A small network was shown many inputs. Here are its activations along a few directions, one row for each input.
Each table varies a few parts of the input and shows all the possible inputs, shuffled.
A made-up example of a description, with smaller parts first: one of 6 places along a line, together with either a single point or one of 9 places along a line or (one of 2 separate values, together with one of 5 places around a ring).
Shared parts are said once, and a part with two or three values counts as separate values.

Other details of the inputs shift rows strongly along two fixed directions, in all tables alike. That doesn't count.

A family of inputs:
R1: [ -4  19  -2 -15   3 -17  -2   8 -13  -2  -1]
R2: [  7  49 -11 -37   9 -16 -34  32 -18  -5  -9]
R3: [ -7 -30   1  22  -9  11   5  -3  21  11  10]
R4: [-21 -24   5 -24  22   0 -31  -2   9  42   7]
R5: [ 1 10  0 -6  0 -9  1 -4 -1 -2 -2]
R6: [-22 -11  -4 -30  24   7 -46   3   8  47   0]
R7: [-20  -5   2 -34  22  -5 -36   6  -1  36   1]
R8: [-6 -9 -1 16 -9 -2  6  1  8 -7 11]
R9: [ -4  40   1  -9  -5 -11 -11  22 -20 -23  -2]
R10: [ -2 -13   3  11  -6   5  19  -5   8   5   2]
R11: [-14   5 -11 -38  18  -1 -46  17   3  38  -7]
R12: [-1 -8 -7 17 -4  8  7 -7 15 -3 11]
R13: [ -7 -28   3  21  -9  10  17  -6  18   5   9]
R14: [  9  57  -3 -16  -7  -6  -5  13 -28 -27  -7]
R15: [ 17  49  -3 -19 -11 -15  -5  21 -23 -27  -7]
R16: [ -8 -12  -8 -28  23  -4 -41   2  12  37   7]
R17: [  4 -25 -11 -28  29   0 -30  -5  -6  31 -18]
R18: [ -1 -33  -3  21  -3  21   5 -11  28  17  10]
R19: [-13 -14  -1  -6   5  -7  -6   1   7  12   9]
R20: [  5   9   3 -10  -1  -4  -2   1   1   4  -8]
R21: [ -5 -10  -1 -33  19   1 -29  -4  10  42  -9]
R22: [  8 -46   7  22   9  18  15 -23   5   3  -9]
R23: [  8  54   5 -15  -6 -15   2  12 -27 -28 -11]
R24: [-14 -31  -2  19  -3   8  14 -13  20   9  14]
R25: [ 13  46  -9 -42  21  -9 -26  20 -43 -15 -35]
R26: [ -7 -33   6   4   4   4   6  -9  15  26   5]
R27: [ -8 -14  -1   9  -6   7  11   0  12   5   6]
R28: [  4 -15   0  12  -5   7   0   0  16   4   9]
R29: [ 24  -1   1  44 -23   0  52  -5 -17 -61  -8]
R30: [ 13  46   2   2 -15  -6  10   8 -24 -37  -1]
R31: [  6 -45   8   6  18  13   0 -18   3  15 -12]
R32: [  5 -44   4   8  17  19   0 -21   5  17 -14]
R33: [ 16  59   2 -23  -9 -24   0  24 -28 -34 -14]
R34: [ -2   4   1 -12   2  -6  -1   6  -3  11  -4]
R35: [ 11  -8  -5 -40  27  -6 -34  10 -14  23 -27]
R36: [ -2  72 -15 -38   2 -28 -29  38 -33 -23 -11]
R37: [ 13  69  -5  -1 -20 -21  24  16 -29 -58 -10]
R38: [  2 -13  -2  -5   4  -1 -10  -9   9  14   8]
R39: [-22 -25  -1 -21  22   9 -42  -3  15  50   4]
R40: [ -1 -48   9  63 -29  20  42 -16  31 -13  20]
R41: [ -2 -24   8  25  -3  14   6 -13  18   3  15]
R42: [ -2  56   0 -36   8 -20 -15  23 -35 -11 -11]
R43: [-10 -28   1   6   5   1   8 -15  14  20   9]
R44: [-14 -12  -8  -1   5   3 -13   0  12  17   6]
R45: [ 26  58 -13   1 -12 -14  23  20 -45 -65 -25]
R46: [ -2  11  -1 -35  15 -17 -27   3  -5  19  -5]
R47: [-20 -31   5   3   9  13  -4 -12  17  28  10]
R48: [ -6 -30  14   4   8   8  -1 -22  16  26   5]
R49: [ -6 -43   7  60 -24  12  52 -22  26 -20  24]
R50: [  7 -38  -7 -21  28  13 -23  -7   6  39 -23]
R51: [-11  31   0 -24   5 -10 -16  17 -18  -3  -4]
R52: [-2 -3  1 17 -3 14  4 -6 10 -2  8]
R53: [  4 -31   0  18  -7  20  10 -19  23  16   8]
R54: [ -3 -33  -3   5   6  15 -13  -8  27  30   8]
R55: [-14 -19  -5  -2   6   0 -17  -1  14  21   9]
R56: [ -8   1  -1 -12   1  -6  -7  12   0   8   1]
R57: [ -2   8  -9 -40  19 -10 -41   3  -3  30  -1]
R58: [  6 -20   1  59 -27  14  45 -17  22 -32  20]
R59: [ 15  49   5  41 -41 -18  65  12 -26 -84   5]
R60: [  5  -2   6  16  -9  11   9 -13   3  -5   6]
R61: [  9 -21   1  56 -29  17  49 -26  19 -27  17]
R62: [ 10 -44  16  61 -28  18  57 -29  29 -16  13]
R63: [ -9  37 -10 -35   9 -21 -23  22 -18  -2  -4]
R64: [-12 -35  -2   6   2  13 -12  -4  25  31   7]
R65: [  1  56  -8 -22  -2 -23   2  21 -29 -27  -8]
R66: [ 24  19   3  52 -43   8  58  -5  -2 -62   7]
R67: [ 18  31 -10 -16   5 -15  -1  15 -34 -31 -23]
R68: [  5  -8  -3  15  -9   5  10 -14   9  -3   9]
R69: [  5  47   4 -15  -3  -9   1   9 -22 -22 -11]
R70: [  0  57  -8 -40  14 -13 -39  27 -25  -3  -9]
R71: [ -8   8   4 -10   7  -1  -1  -1  -7   9  -1]
R72: [-13   1   5 -29  20  -7 -23   2  -7  31  -2]
R73: [ 18 -22   0  16  -1   7  19  -4  -3 -13 -18]
R74: [-12 -11  -2 -31  27   4 -48   1  10  45   3]
R75: [  9  11   6  27 -21  -7  35  -8   0 -34   5]
R76: [ 13  40  12  15 -21 -10  30   5 -21 -50  -2]
R77: [  3  -6   8  15 -12  -3  25   1   1 -10   4]
R78: [  2 -35   1   1   3  13 -10 -15  22  32   7]
R79: [  4 -10   9  11  -4   9   4 -14   5   2  10]
R80: [-11  10   6 -37  21 -13 -28   8 -14  26  -4]
R81: [ -3 -30  -3  22  -1   9   5 -13  24  10  16]
R82: [ -8 -45  13  64 -24  24  40 -23  27 -12  22]
R83: [ 15  47   5  41 -47 -12  60  22 -22 -86   3]
R84: [  8 -39  -5 -21  27  10 -24  -7   5  38 -22]
Each input here is: one of 3 separate values, together with one of 4 places along a line, together with either a single point or one of 6 places around a ring.
Q: The inputs of R66 and R15 match in every part but the place on the line of 4. If R34 is changed in the same way as R66 into R15, which row does it become?
A: R77
Q: The inputs of R37 and R75 match in every part but the place on the line of 4. If R65 is changed in the same way as R37 into R75, which row does it become?
A: R1
Q: Change only the place on the line of 4 in R16. List by row number the other rows that result.
A: R12, R58, R81
Q: Change only the choice among 3 separate values in R20. List by row number the other rows that result.
A: R5, R23

A family of inputs:
R85: [ -2  -4  -1 -27  12   1 -25   5   7  35  -9]
R86: [-12 -74  -6  18   6  22  -1 -15  41  41   7]
R87: [  6  14  -4 -40  10  -9 -31   9  -1  27  -6]
R88: [-20  32  -3 -12  -3 -16 -18  22  -3  -1  17]
R89: [ 14  31 -12  18 -12   1  13  10 -12 -45   0]
R90: [ 11  17  -1 -11  -2  -4 -10  -4   1   1  -1]
R91: [ -4  -2  -1 -27  20  11 -38  -3  -1  37  -7]
R92: [  6  32   8  -4  -3 -13  16  16 -33 -37 -18]
R93: [ 14  -9   8  46 -21  21  37 -23  13 -27  11]
R94: [  9  31 -11  21 -15   4  14  15 -19 -46  -5]
R95: [  7  21  -1 -25  11 -20  -9   1 -19  -3 -11]
R96: [ 10 -38  -3  57 -25  15  38 -22  28 -23  17]
R97: [  4 -49  -6  32 -12  12  19 -12  30   7  14]
R98: [-10  -2   0 -41  32  -4 -37   0 -19  32 -17]
R99: [-33 -48  17  17   2   4  14 -26  28  32  27]
R100: [-19  26   6  -9  -8  -6  -5   6   4   6  18]
R101: [ 16  42   0  -7 -12 -26  25  17 -31 -41 -10]
R102: [ -4 -59  11  33  -2  11  37 -24  21  13   1]
R103: [ -7 -12  -9 -22  18   4 -36  15   2  24  -8]
R104: [ -4   5  -1 -43  33  -9 -35  -3 -16  27 -13]
R105: [ 19  45   9  26 -29   2  35  15 -21 -59  -6]
Q: What do these inputs look like to the network?
A: one of 3 separate values, together with either a single point or one of 6 places around a ring
Q: The inputs of R88 and R99 match in every part but the choice among 3 separate values. If R103 is changed in the same way as R88 into R99, which row does it become?
A: R92
Q: List by row number the other rows that have the choice among 3 separate values in common with R91.
A: R85, R87, R90, R93, R100, R105
Q: Change only the place on the ring of 6 in R94. List by row number the other rows that result.
A: R86, R89, R96, R97, R103
